These are the activations of a small neural network, seen along a few directions. Each row is one input.
Each table varies a few parts of the input and shows all the possible inputs, shuffled.
Descriptions start from the smaller parts, as in this example, which fits no table here: one of 3 separate values, together with either a single point or one of 11 places along a line or (one of 6 places along a line, together with one of 8 places around a ring).
Shared parts are said once, and a part with two or three values counts as separate values.

Other details of the inputs shift rows strongly along two fixed directions, in all tables alike. That doesn't count.

Rows:
row 1: [-3  3  1  5 -2  0  1 -6  3 -5 -1]
row 2: [  4   4   5  -1  -2  -8  -1   2  -9 -17  -4]
row 3: [  3   3   7  -3  -2  -6   0   6  -8 -16  -1]
row 4: [ 9 -5  3  1 10  8 -9  9 -3 24 -4]
row 5: [ 0  2 -4 -1 -3 -1 -1 -2  0 -5  5]
row 6: [-2  1  2 -3 -6  2  0 -6  2 -2  0]
row 7: [-3  1  2  5 -4  1  1 -3  3 -4  2]
row 8: [-3  3  1 -4 -6  1  0 -7  2 -3 -1]
row 9: [ 8 -4  1 11 18  6 -9 10 -1 21 -7]
row 10: [10 -6  2  2 12  9 -9  9 -4 26 -6]
row 11: [-2  4  2 -4 -6  2 -1 -7  3 -4 -2]
row 12: [-3  3  3 -1 -5  2  1 -7  2 -3 -2]
row 13: [ 0  2 -2 -5 -5 -1 -2 -5 -1 -3  2]
row 14: [-2  2  0 -6 -5  0  0 -7  1 -3  0]
row 15: [-1  3 -3 -6 -4 -2 -1 -4  1 -3  0]
row 16: [-2  2  4 -1 -6  4  0 -4  2 -2  1]
row 17: [ 11  -3  -2   8  15   7 -10  10  -2  19  -2]
row 18: [-4  3  0  4 -2 -1  0 -3  3 -8  2]
row 19: [-1  3  0 -6 -5  0 -2 -5  2 -3 -1]
row 20: [ 11  -2  -3   5  15   8 -13  11  -4  21  -4]
row 21: [ 0  2 -4 -3 -5 -1 -2 -5 -1 -4  2]
row 22: [ 7 -4  4  4 13  8 -6 10 -1 24 -9]
row 23: [  8   2   5   1   2  -5  -4   4 -11 -10  -5]
row 24: [-2  3 -5 -4 -5 -1 -2 -3  0 -6  2]
row 25: [ 0  2 -2 -5 -6  0 -2 -4  0 -3  3]
row 26: [-3  3  2 -4 -7  2  0 -4  3 -4  0]
row 27: [-1  1 -3  2  1 -2  0 -3  3 -6  1]
row 28: [ 7 -3  3 10 14  8 -7 10  0 20 -6]
row 29: [-3  2  4  2 -6  1  2 -4  3 -4  2]
row 30: [-3  2 -1  5  1 -1  1 -5  2 -6  0]
row 31: [-1  2 -6 -2 -1 -2 -1 -4 -1 -5  2]
row 32: [-3  4  3  2 -4  0  1 -5  4 -4 -1]
row 33: [-24 -36  -8 -24   3 -25  57  32  -2  17   9]
row 34: [-1  3 -5 -2 -1 -3 -1 -2  0 -5  2]
row 35: [ 0  2 -4 -3 -6  0 -2 -4 -1 -5  4]
row 36: [-1  3 -5  0 -1 -2  0 -5  1 -8  2]
row 37: [-1  2 -5  0  0 -2  0 -3  2 -7  2]
row 38: [ 10  -2  -3   7  16   7 -10  11  -2  18  -3]
row 39: [-4  2  3 -2 -6  2  1 -3  3 -3  0]
row 40: [-23 -33   0 -21   0 -19  55  30   1  18   8]
row 41: [-4  2  1  4 -2 -1  1 -4  4 -5 -1]
row 42: [ 1  2 -4  2 -2 -1 -1 -5  0 -7  4]
row 43: [-2  2 -3  3  0 -2  1 -5  2 -8  1]
row 44: [-3  2  1  5 -2  0  0 -3  3 -7  3]
row 45: [-3  1  2  5 -3  0  2 -5  3 -5  1]
row 46: [-2  0 -2  3 -2 -2  2 -2  3 -8  5]
row 47: [ 10  -3  -1   9  15   7 -10  10   0  17  -4]
row 48: [-1  2 -3  4 -2 -1  1 -6  2 -8  3]
row 49: [-2  2 -3 -6 -4 -2 -1 -5  0 -3  1]
row 50: [ 19  -5   9   8  19   3 -10  21 -15  19  -9]
row 51: [ 1  3 -5  0 -3  0 -4 -5 -1 -5  3]
row 52: [-3  1  0  5 -2 -1  2 -5  2 -7  2]
row 53: [-3  2  3 -1 -6  2  2 -6  2 -4  0]
row 54: [-3  3  4  3 -5  1  2 -7  3 -4  1]
row 55: [-4  3  3  2 -5  1  2 -4  4 -5  0]
row 56: [ 7 -4  4  7 14  7 -5  8 -1 23 -7]
row 57: [-2  3 -2 -6 -6 -1 -1 -3  1 -4  2]
row 58: [  5   4   7  -1  -5  -5  -2   4  -9 -17   1]
row 59: [-2  2  0 -6 -6  1 -1 -4  2 -4  1]
row 60: [-2  3 -5 -4 -4 -2 -1 -4  0 -6  1]
Description of these inputs: one of 5 places around a ring, together with either a single point or one of 11 places around a ring.
- The inputs of row 5 and row 31 match in every part but the place on the ring of 5. If row 25 is changed in the same way as row 5 into row 31, which row does it become? => row 49
- Change only the place on the ring of 11 in row 37. List by row number the other rows that result. => row 9, row 11, row 15, row 19, row 22, row 27, row 32, row 34, row 41, row 60
- Change only the place on the ring of 11 in row 57. List by row number the other rows that result. => row 18, row 20, row 24, row 26, row 28, row 38, row 39, row 47, row 55, row 59
- Change only the place on the ring of 5 in row 23. List by row number the other rows that result. => row 2, row 3, row 50, row 58

Rows:
row 61: [-4 -1 -5 -7 -2 -1  2  0  4  1  2]
row 62: [-5 -2 -4  3 -1  2  4 -4  6  1  5]
row 63: [ 1 -3 -4 -3  1 -5  3  0 -3 -1  2]
row 64: [-5 -1  1 -5 -6  2  4  0  4  3  2]
row 65: [-6 -2  1  3 -3  2  6 -3  6  3  3]
row 66: [ 0 -3 -2 -3 -2 -2  2 -1 -3  0  4]
row 67: [-5 -2 -5  2  2 -1  5 -2  6  2  3]
row 68: [ 1  0  1  0  3 -7  4  7 -5 -9 -2]
row 69: [-6 -1  2 -6 -4  0  4 -1  3  2 -2]
row 70: [ 1 -1  5  1 -2 -4  4  7 -4 -7  2]
row 71: [-7 -2 -3  2  1 -2  7 -1  5  2  0]
row 72: [ 21  -4   1  10  31  19 -25  19  -4  50 -16]
row 73: [ 2 -1  1  1  1 -4  2  8 -5 -6  3]
row 74: [-4 -1 -3 -6 -5  2  2 -1  4  3  4]
row 75: [ 1 -1 -2 -3 -1 -5  3 -1 -4 -3 -2]
row 76: [-6 -2  2  2  0  0  7 -3  6  1 -1]
row 77: [ 2  0 -1 -1  3 -7  1  7 -5 -9  2]
row 78: [ 0 -3  4 -3 -2 -3  5 -2 -3 -2 -2]
row 79: [  1   0   6   0   0  -5   4   6  -5 -10  -2]
row 80: [ 17  31   4  13 -12  17 -45 -35  -2 -23  -3]
- What is each input in this table made of? => one of 4 places along a line, together with one of 5 places around a ring
- The inputs of row 66 and row 80 match in every part but the place on the ring of 5. If row 74 is changed in the same way as row 66 into row 80, which row does it become? => row 64
- Change only the place on the ring of 5 in row 70. List by row number the other rows that result. => row 68, row 73, row 77, row 79
- Change only the place on the ring of 5 in row 76. List by row number the other rows that result. => row 62, row 65, row 67, row 71

Rows:
row 81: [  1   2  -3   0   0 -10   2   3  -5 -18   3]
row 82: [-3  2 -4 -7 -7 -3  1 -5  1 -9  4]
row 83: [ 2 -7  1  6 12  4  1  9  1 20 -5]
row 84: [ -1   1   3   1  -2 -10   7   1  -7 -17  -2]
row 85: [-6  2 -3  2 -5  0  3 -6  4 -8  5]
row 86: [-6  2 -2 -3 -6 -3  4 -9  4 -8  1]
row 87: [ 4 -7 -5 -1 10  3  0  9 -2 19 -2]
row 88: [ 5 -7  1  6 10  4  0 14  0 18 -2]
row 89: [-5  2 -2 -6 -6 -2  3 -8  2 -7  0]
row 90: [ -2   1   1  -1  -7  -1   3  -3   0 -10   5]
row 91: [ 3 -7  0 -4  9  2  2 10 -2 18 -6]
row 92: [-5  1 -6 -3 -6 -3  4 -7  4 -7  5]
row 93: [ 3 -8  5  5 11  3  3 13  0 19 -5]
row 94: [-6  1 -5  0 -5 -3  3 -7  5 -7  5]
row 95: [ 4 -7 -1 -4  7  1  0 12 -5 16 -1]
row 96: [ 4 -8  6  0  9  2  3 13 -4 17 -4]
row 97: [-3  3  3 -6 -9 -3  2 -4 -1 -9  1]
row 98: [ 29  31   9  24   5  29 -59 -25  -2  -2 -12]
row 99: [-7  1 -1 -1 -5 -3  4 -9  5 -7  1]
row 100: [ -3   0   1  -3  -8  -2   2  -2  -1 -10   5]
row 101: [-6  2 -1  2 -5 -1  4 -5  4 -9  5]
row 102: [ -2   3   0  -6  -9  -2   1  -3  -1 -10   4]
row 103: [ 1 -7  4  6 13  3  3 11  1 19 -4]
row 104: [-3  3  1 -7 -8 -3  3 -4 -1 -7  0]
- The inputs of row 89 and row 87 match in every part but one. If row 98 is changed in the same way as row 89 into row 87, which row does it become? => row 90
- What is each input in this table made of? => one of 2 separate values, together with either a single point or one of 11 places around a ring
- Change only the choice among 2 separate values in row 100. List by row number the other rows that result. => row 96
- Change only the choice among 2 separate values in row 84. List by row number the other rows that result. => row 81
